A small network was shown many inputs. Here are its activations along a few directions, one row for each input.
Each table varies a few parts of the input and shows all the possible inputs, shuffled.
A made-up example of a description, with smaller parts first: one of 6 places along a line, together with either a single point or (one of 2 separate values, together with one of 5 places around a ring) or one of 11 places along a line.
Shared parts are said once, and a part with two or three values counts as separate values.

Other details of the inputs shift rows strongly along two fixed directions, in all tables alike. That doesn't count.

A family of inputs:
R1: [-15   3  -8  12  11  -9  -1 -23  -3  -2 -14 -20  26 -14]
R2: [  9   5  14 -26  40 -64  14 -40   1  57  19  16  -6 -25]
R3: [ -9 -18  58 -12 -11   7   8  38 -37 -33  23 -15 -19  25]
R4: [-10   3  -2  -5 -10  35 -12  34 -17 -34 -15 -28  11  40]
R5: [-21  11 -33 -23   2   7 -25  19  -3 -27 -25 -29  20  17]
R6: [-19  13 -12 -11 -32  29 -22  51  -1 -49 -11 -21 -16  30]
R7: [ 22  -2   6  27  29 -24  21 -62  16  52   0  23  14 -31]
R8: [ 10 -16   2   7 -14  -5  13   5   7  10  26  27 -26 -24]
R9: [ 14 -18  40 -25  -4 -27  15  22 -11  17  48  32 -52  -7]
R10: [-41  39 -33   5   7 -16 -33 -28  15 -23 -46 -53  40  -8]
R11: [-35  18 -34 -18  15   9 -29  -1  -8 -32 -46 -55  54  22]
R12: [ 48 -39  35  28  -7  -2  47 -12   9  47  47  73 -42 -36]
R13: [ 14 -23  37  22 -39  50   7  47 -13 -34  17  14 -31  28]
R14: [ -1  16 -43 -13  36 -45  -4 -55  18  46 -16   0  26 -34]
R15: [-31  16 -13   6  12  12 -20  -7 -13 -32 -39 -56  49  22]
R16: [-51  50 -47  -9  -1  -1 -50  -2  10 -42 -55 -69  35  19]
R17: [ 32 -12   5  -3 -12  12  16  21  11  21  25  45 -38   4]
R18: [  4 -16   2  11   5  -9  12 -20  -5  11   4   8   9 -22]
R19: [  4 -18  33  12 -33  62   3  59 -21 -52   3  -5 -14  51]
R20: [  1 -20   6  -2 -35  23   0  41 -10 -31  19  10 -27   5]
R21: [  7  -3  16   4 -25  54  -8  46 -12 -34  -5  -8 -11  52]
R22: [ 12 -19 -14 -12 -12  -6   5  13   9  12  24  35 -27 -24]
R23: [ -4 -27   9  -7 -45  37  -4  65 -12 -49  21  11 -33  12]
R24: [ -1  13  11 -21  64 -77  17 -78   2  69   1  -3  29 -33]
R25: [-11  -1  27 -17  12 -44   8 -12 -10  11  20  -4 -14 -21]
R26: [  4   8  16   4 -29  65 -14  58 -12 -47  -9 -15  -7  64]
R27: [ 21 -38  16  11  -9   3  23   4  -5  12  26  38 -15 -25]
R28: [ 39 -29   6   4 -14 -12  29   6  15  47  54  72 -57 -34]
R29: [ 17   5  12  27  11   5  12 -27   7  20  -4  10  11  -1]
R30: [-37  57 -46  -9  12   4 -46  -9  12 -28 -60 -65  50  32]
R31: [  9 -10  19  -3 -25  54   0  55 -14 -35   1   0 -16  48]
R32: [-43  44 -27   5 -10   9 -39   3   8 -50 -47 -61  34  17]
R33: [ 41 -33   4  -1 -15 -12  28   5  10  44  53  73 -55 -35]
R34: [ -1  22 -13  25  30 -33   5 -69  22  38 -21  -3  35 -36]
R35: [ 5 -5 -9 -6  6  8  0 -1 -6  3 -4 -3 12  8]
R36: [-14  12  20  -8  57 -64  13 -71 -10  41  -9 -23  38 -25]
R37: [ 20 -14  -1  15  30 -28  24 -57   5  49   6  23  19 -37]
R38: [ 12 -36  26   4 -26  49   8  51 -23 -36  16  13 -16  26]
R39: [ 42 -18  17   5 -21  23  16  29   9  21  34  57 -53  11]
R40: [-19  41 -37   0   8 -18 -25 -24  24   2 -29 -24  21  -7]
R41: [-28  26 -28   3   8 -22 -14 -27  16  -6 -28 -29  27 -20]
R42: [  5  14 -35  -6  32 -41   2 -46  19  50  -6   8  14 -30]
Description of these inputs: one of 6 places around a ring, together with either a single point or one of 6 places along a line.
Changing only the place on the ring of 6 turns R26 into R40. The same change can be made to R35. Which row results?
Answer: R33
Change only the place on the ring of 6 in R25. List by row number the other rows that result.
Answer: R2, R3, R9, R24, R36

A family of inputs:
R43: [-24  -8  27 -21   7 -17   5  13 -18 -27  -1 -18   6 -13]
R44: [  9  -4  43 -15  22 -23  18  -9  -6  21   7  10  -2   6]
R45: [  9  10 -27  -8   1  -9  -1  -9  25  29   8  26 -14 -22]
R46: [-38  45 -21  20  32 -16 -22 -46   8  -1 -60 -59  57  10]
R47: [ 37  -1  37  19 -39  37   6  42   7  -7  36  42 -58  26]
R48: [ 15 -33 -17   3   6  -7  12 -26   7  25   4  24   7 -37]
R49: [ 42 -14  18   5 -22  38  15  44   8  19  39  51 -47  22]
R50: [-36  24 -47  11  25 -53 -15 -60  26  21 -29 -23  31 -54]
R51: [ 13 -27  45  -5  28 -26  29 -28 -32  31  30  13  -9 -10]
R52: [ 39 -29  56  -8  21 -17  39 -12 -25  50  49  38 -34   7]
R53: [-21   0  -5  10   3  25  -6   1  -9 -24 -26 -32  39  15]
R54: [ -9  19 -44 -19  -7   7 -23   8   9 -11 -24  -8   8  13]
R55: [-27   6 -54 -15   5  -5 -34  -3  11 -21 -31 -31  32  -8]
R56: [ 14  28 -19   4  18  -9   5 -26  23  28  -6  -2   6  -2]
R57: [-33  19  -5  25  13  -5 -13 -31  -4 -29 -42 -51  44   3]
R58: [  8  15  -5  20  31 -19  16 -45  15  43 -15   4  22 -12]
R59: [-38  -8  20 -26  -6   5 -10  34 -52 -50  -4 -52  10  23]
R60: [ -9  -8  15 -24  12 -39   5   5   2   3  23  14 -14 -28]
R61: [ 13   1  22 -21  24 -30  10 -15 -12  42  26   6 -19  12]
R62: [ 35  -5  39  34 -10   8  19  -9   6  31  23  41 -24  -3]
R63: [ -8   0 -14   9   8  16  -3  -9 -11 -21 -27 -19  40  16]
R64: [ -4  21   6  11 -22  37 -16  44  -3 -37  -6 -14 -21  46]
R65: [-27   4 -36  -4  -4  -2 -19   3   9 -13 -10 -15  15 -14]
R66: [-11  33 -70 -21  37 -45 -32 -63  33  37 -45 -21  46 -32]
R67: [ 12  30 -38  -5  28 -13  -4 -35  17  33 -19   2  21   0]
R68: [ -8   4  15   2 -23  69 -13  59 -18 -49 -14 -26   6  65]
R69: [-26  31  -8  -3 -42  31 -40  44   2 -62 -18 -31 -13  33]
R70: [  1 -19   3  29  -5 -16  23 -24   5  13   6  13  -6 -44]
R71: [-14   6   6 -35   2 -24 -11  16 -15   1  15 -18 -19  16]
R72: [  7 -13  14  28 -16 -10  14 -21   4   7  20  23  -9 -44]
R73: [-24   7  -2   8 -50  32 -32  50  -8 -74  -1 -26 -15  19]
R74: [ -9  -1   7  -3 -57  52 -20  75  -3 -52   3  -4 -48  42]
R75: [ 28   3  -9  12  24  -7  13 -30   6  47  -5  23  22  -3]
R76: [-32   7 -21  -3 -33  31 -24  55  -7 -68 -13 -38  -3  21]
R77: [ 22   4 -17   2  32  -4  -3 -37  11  40 -20   3  32  -3]
R78: [-28  -5   4 -25   3 -28 -14  19 -26 -16  16 -28  -3   3]
R79: [ 38  -1 -16  -1  15   4   7 -11  19  45  10  40 -13   1]
R80: [ -9  -3 -21   4  19  10 -13 -23  -3 -11 -35 -27  47   9]
R81: [ 39 -43   1  15  -8  -6  41 -15   2  40  34  62 -19 -42]
R82: [ 56 -55  49  31 -17  24  56   9   0  30  57  75 -52 -18]
R83: [ 21 -17  61 -29 -36  34  11  80 -15 -30  36  22 -56  57]
R84: [ 23 -36  10  12 -11   9  31  -2   1  25  33  44 -17 -40]
R85: [  9 -11 -36  -1  -1 -16   4 -11  11  16   9  27   0 -28]
R86: [-21  11  21 -44 -24  10 -18  63 -10 -49   2 -18 -23  38]
R87: [-29  38 -48 -13   7 -14 -26 -18  24 -10 -37 -41  19  -2]
R88: [ -1 -12  -9  16   2 -16  19 -28   5  14   0   7   9 -42]
R89: [-10   1  23  28 -16  20  -7  -7  -5 -35  -8 -19  16  10]
R90: [  3 -17  44 -10  24 -23  23 -14 -12   7  11  10   2 -11]
Changing only one part turns R72 into R62. The same change can be made to R48. Which row results?
Answer: R77
What is each input in this table made of?
Answer: one of 6 places around a ring, together with either one of 2 separate values or one of 6 places along a line
List by row number the other rows that have the place on the ring of 6 in common with R85.
Answer: R50, R55, R60, R65, R73, R76, R78
Change only the place on the ring of 6 in R60. List by row number the other rows that result.
Answer: R43, R44, R83, R86, R90

A family of inputs:
R91: [ 14 -17  18 -11  -8 -14  20  17  -1  20  35  34 -39 -16]
R92: [  6  15  -1  -8  26 -35   4 -34  10  40   6  11   5 -22]
R93: [ 13  -1   7  11  31 -17  18 -46   7  37  -9   9  26 -14]
R94: [-34  34 -16   6  24 -14 -22 -35  -2 -15 -44 -56  59  -1]
R95: [-10 -21  26   5 -34  37   4  58 -21 -52  11  -9 -21  23]
R96: [ 18  -1   8  -6  17 -13  12 -12  -1  35  15  16 -13   3]
R97: [ -4  -8  23 -16 -31  29 -11  56 -19 -43  11  -5 -34  37]
R98: [ 11  -1   2  17  28 -21  17 -47   2  40  -2   4  20 -15]
R99: [ 50 -20 -31  39  -6  -1  27 -38  48  66  25  83 -27 -58]
R100: [  2   9   7 -17  14   1  -3   3  -1   1  -8  -8   7  26]
R101: [-39  25 -19   4  19 -20 -25 -38  -3 -20 -47 -58  51  -6]
R102: [ 41 -16 -15   8 -60  60   2  70  19 -11  32  61 -66  18]
R103: [-37  -3  -2  -5 -13  11 -20  20 -21 -60 -16 -45  25  14]
R104: [-31   3  -7 -28  -6  -3 -23  26 -16 -39  -8 -36   6  10]
What is each input in this table made of?
Answer: one of 2 separate values, together with either a single point or one of 6 places along a line
Changing only the choice among 2 separate values turns R99 into R102. The same change can be made to R103. Which row results?
Answer: R104
Change only the choice among 2 separate values in R100. List by row number the other rows that result.
Answer: R93
